These are the activations of a small neural network, seen along a few directions. Each row is one input.
Each table varies a few parts of the input and shows all the possible inputs, shuffled.
A made-up example of a description, with smaller parts first: one of 6 places along a line, together with either a single point or one of 11 places along a line or (one of 3 separate values, together with one of 5 places around a ring).
Shared parts are said once, and a part with two or three values counts as separate values.

Other details of the inputs vary at random and push rows far along two fixed directions, the same in every table; ignore that.

A family of inputs:
row 1: [ 21   7  -8  12 -22  34  -9  32  -2 -23 -16 -38  10  -4]
row 2: [-33 -55  43 -43  -4 -24 -20 -79   8  30  31  14 -11   2]
row 3: [-42 -50 -12 -40 -53 -15 -41 -28 -33  27  12 -25 -54 -14]
row 4: [-39 -26 -37 -36 -42 -20 -46 -22  -1  -3   9 -13 -38 -24]
row 5: [-49 -40  31 -36 -16 -47 -31 -72  34  19  38  24  -7  -3]
row 6: [ 77  46 -28  50  24 -41  18  48  68  38   6  36   3  31]
row 7: [  5  14  -8   9 -40  -2 -16  14  12 -40   8 -28   9 -17]
row 8: [-14  -4 -14  -8 -54  -4 -37  10  22 -23  -4 -26 -11  -8]
row 9: [-61 -29 -27 -25 -81 -41 -33 -26   2  10  -3 -26 -56 -25]
row 10: [ 11  -1 -56 -16 -32  28 -17  18 -41 -29 -21 -46 -26 -36]
row 11: [-4 30 23 63 78 20 41 42 15 29 10 23 60 19]
row 12: [28 33 40 40 87 25 37 14 13 -8 19 30 77  9]
row 13: [100  51 -14  36  31 -17  49  40  12  14 -21  39  -9  36]
row 14: [-25 -38  76  -8  51   0 -18 -27  37  44  36  44  31  51]
row 15: [ -2   0 -23 -46 -21   7  10 -36 -43 -44 -31 -10 -33 -33]
row 16: [-72 -50  64 -20  45 -30  -6 -58  -1  72  50  62  -5  40]
row 17: [ 24  26   1  -2  -3  17  31  -7 -38 -56 -20  -6  11 -24]
row 18: [ 23  23 -19  17  48  38   8  38 -22 -17  -4  -1  28  -7]
row 19: [ -1  -9  12 -24 -37  14  -7  -7 -25 -34 -21 -10 -19   4]
row 20: [-27  -7  30  32  45  10  15   8  44  46   8  14  45  28]
row 21: [ 30  44 -47  15  12  45  27  45 -54 -57 -34 -20   8 -28]
row 22: [-18 -62  20 -61 -81 -16 -45 -57 -22  -9  10 -34 -53  -9]
row 23: [ 16  35 -54  38 -35  31  23  58 -32 -29 -40 -61  -4 -37]
row 24: [ 31   0   8 -15 -35  19 -10   8 -34 -51  -9 -31  -6 -11]
row 25: [-31   5  53  33  71   6  39  -1  32  34   7  49  53  42]
row 26: [ 67 -13  -9  -8 -13 -45  -3  -8  31  60   1  23 -51  35]
row 27: [-55 -34 -20 -35 -86 -34 -43 -25  18  -2 -15 -25 -46 -13]
row 28: [  4  37 -53   5  -2   7   2  14  13 -39 -15 -22  11 -42]
row 29: [ 15  17  44  22  34  20  31   2  -7 -24  12  17  40  17]
row 30: [-24  -4 -16 -13 -49  -4  15  -8 -47 -19 -31 -20 -42 -19]
row 31: [-33  13 -21  28   4 -11 -15  28  15  17  24  -1  13  -8]
row 32: [-37 -39  53 -36  73 -15  -4 -69  26  48  36  56  18  23]
row 33: [-26 -22  25 -13  62   0   6 -46  30  42  26  27  24   7]
row 34: [ 18  38   1  48  39  37  30  59   9 -14 -24  -6  52   9]
row 35: [ 95  20 -14   7   6 -28  12  26  13  26 -13  27 -33  34]
row 36: [ 29  40 -43  29  -2  37   8  71 -51 -36 -20 -36   8 -26]
Each input here is: one of 4 places along a line, together with either a single point or one of 8 places around a ring.
The inputs of row 20 and row 34 match in every part but the place on the line of 4. If row 26 is changed in the same way as row 20 into row 34, which row does it become?
Answer: row 35
A walk changes only the place on the ring of 8. It starts at row 20 and steps to row 1. List the rest of the walk in order.
Answer: row 22, row 2, row 33, row 10, row 3, row 23
List by row number the other rows that have the place on the line of 4 in common with row 31.
Answer: row 4, row 5, row 6, row 7, row 8, row 9, row 27, row 28

A family of inputs:
row 37: [-26   6  -3  16   1  12   4  18  -1  -2  -6  -7  12  -1]
row 38: [-21 -62  38 -68   9 -30 -13 -83 -21  41  15  41 -48  21]
row 39: [ 23 -35  21 -17   7 -54  -9 -29  29  83  21  51 -47  52]
row 40: [-50 -44  61 -15   3 -16 -15 -39  15  34  25  22   5  29]
row 41: [19 55 -4 79 93 52 49 78  6 12 -2 10 74 14]
row 42: [ 26   2 -26 -24 -50  18  -1   7 -64 -47 -30 -35 -39 -24]
row 43: [14 44 37 64 92 31 45 30 37 -3 23 29 92 19]
row 44: [ 35  17 -43 -31 -49  16   4  -4 -41 -67 -44 -39 -31 -41]
row 45: [ 94  88 -26  94  56   9  56  98  43   4 -15  18  50  25]
row 46: [ 18  14 -36  -7 -77  29  -9  29 -38 -70 -44 -69 -17 -40]
row 47: [-29  15 -19  16   7  -4   9  11  -3   1   0  -1   8 -17]
row 48: [ 36  27 -49 -12 -72  30 -14  29 -48 -92 -33 -65 -18 -50]
row 49: [-30 -29  46  -4  13   0 -22 -20  24  18  31   8  26  17]
row 50: [ 14 -40   7 -38 -39 -62 -42 -40  42  49  22  23 -55  27]
row 51: [ 38  15 -44 -33 -47  17 -10   2 -41 -69 -33 -40 -28 -43]
row 52: [ 38  17 -46  -6 -69  39   0  47 -72 -63 -53 -69 -35 -34]
row 53: [  3  68 -20  83  87  32  48  62  34  -2   7   8  88 -11]
row 54: [-72 -59  26 -41 -23 -23 -34 -59  18  35  19   7 -23   8]
row 55: [-68 -63  18 -51 -37 -23 -53 -56  10  26  24  -2 -32   1]
row 56: [-19 -27  38 -33  22 -21   4 -55   2  20  12  40  -9  17]
row 57: [  9  33 -85  -2 -66  20 -16  41 -39 -69 -34 -69 -22 -68]
row 58: [-57 -37  26 -11  48 -25  -4 -41   9  72  36  44  -4  19]
row 59: [-52 -58  55 -49 -21 -34 -24 -75  -1  23  28  29 -28  20]
row 60: [ 57  54  28  90 115 -11  50  50  97  65  31  66  80  59]
The inputs of row 43 and row 48 match in every part but one. If row 44 is changed in the same way as row 43 into row 48, which row does it become?
Answer: row 51
Describe the family of inputs behind these rows.
Answer: one of 4 places along a line, together with either a single point or one of 5 places along a line
A walk changes only the place on the line of 4. It starts at row 41 and steps to row 37. List the rest of the walk in order.
Answer: row 54, row 55
A walk changes only the place on the line of 5. It starts at row 47 and steps to row 37. List the rest of the walk in order.
Answer: row 40, row 59, row 56

A family of inputs:
row 61: [-10   2  42  33  49  25  13   9  39   5  11  15  70  24]
row 62: [ 41   1 -53 -61 -71   1 -22 -23 -45 -62 -43 -37 -58 -48]
row 63: [ 22  -7 -60 -42 -74  -7  -2  -6 -62 -38 -44 -50 -71 -45]
row 64: [ 79  73 -25  58  -7  22  32  86 -15 -54 -38 -24  30 -12]
row 65: [ 44  36 -22  22 -40  41   5  47 -24 -60 -23 -63  15 -32]
row 66: [ 51   5 -61 -47 -98  -4  -7  -6 -57 -78 -53 -64 -68 -54]
row 67: [34 23 21 58 88 21 29 51 26 47 25 41 47 52]
row 68: [-38 -28  47  12  37   4  -3 -16  15  54  36  12  22  22]
row 69: [ 23  49 -41  57   8  63  29  84 -23 -49 -46 -47  46 -23]
row 70: [-29 -52   0 -71 -12 -29 -28 -73 -19  36   3  22 -56  -6]
row 71: [-54 -16  26   9  50  -7   4 -28   0  32  44  40  22   9]
row 72: [-78 -57  21 -60 -25 -22 -39 -55 -18  20   9   4 -44  -2]
row 73: [20 42 35 57 76 14 52 18 50 15 10 43 62 37]
row 74: [ 46  73 -52  57   7  44  56  77 -21 -40 -49 -26  17 -15]
row 75: [-37 -46  -6 -44 -59 -60 -55 -55  50  28  25   4 -47  -5]
row 76: [-41 -14  52 -10  44  -4  -7 -27  29  12  30  30  35  19]
row 77: [-31 -52  24 -42 -47 -50 -29 -38 -18  45   4  17 -60  18]
row 78: [-46 -36  28 -37 -13 -24 -23 -64  -4  -1  40  22 -10  -2]
row 79: [45 13 33 33 56  9 11 25 35 22 26 35 35 49]
row 80: [-39  -9  -6  18  28 -36 -15  -6  61  66  33  26  12  15]
Describe the family of inputs behind these rows.
Answer: one of 2 separate values, together with either a single point or one of 4 places along a line or one of 5 places along a line
The inputs of row 72 and row 76 match in every part but the choice among 2 separate values. If row 77 is changed in the same way as row 72 into row 76, which row does it become?
Answer: row 64
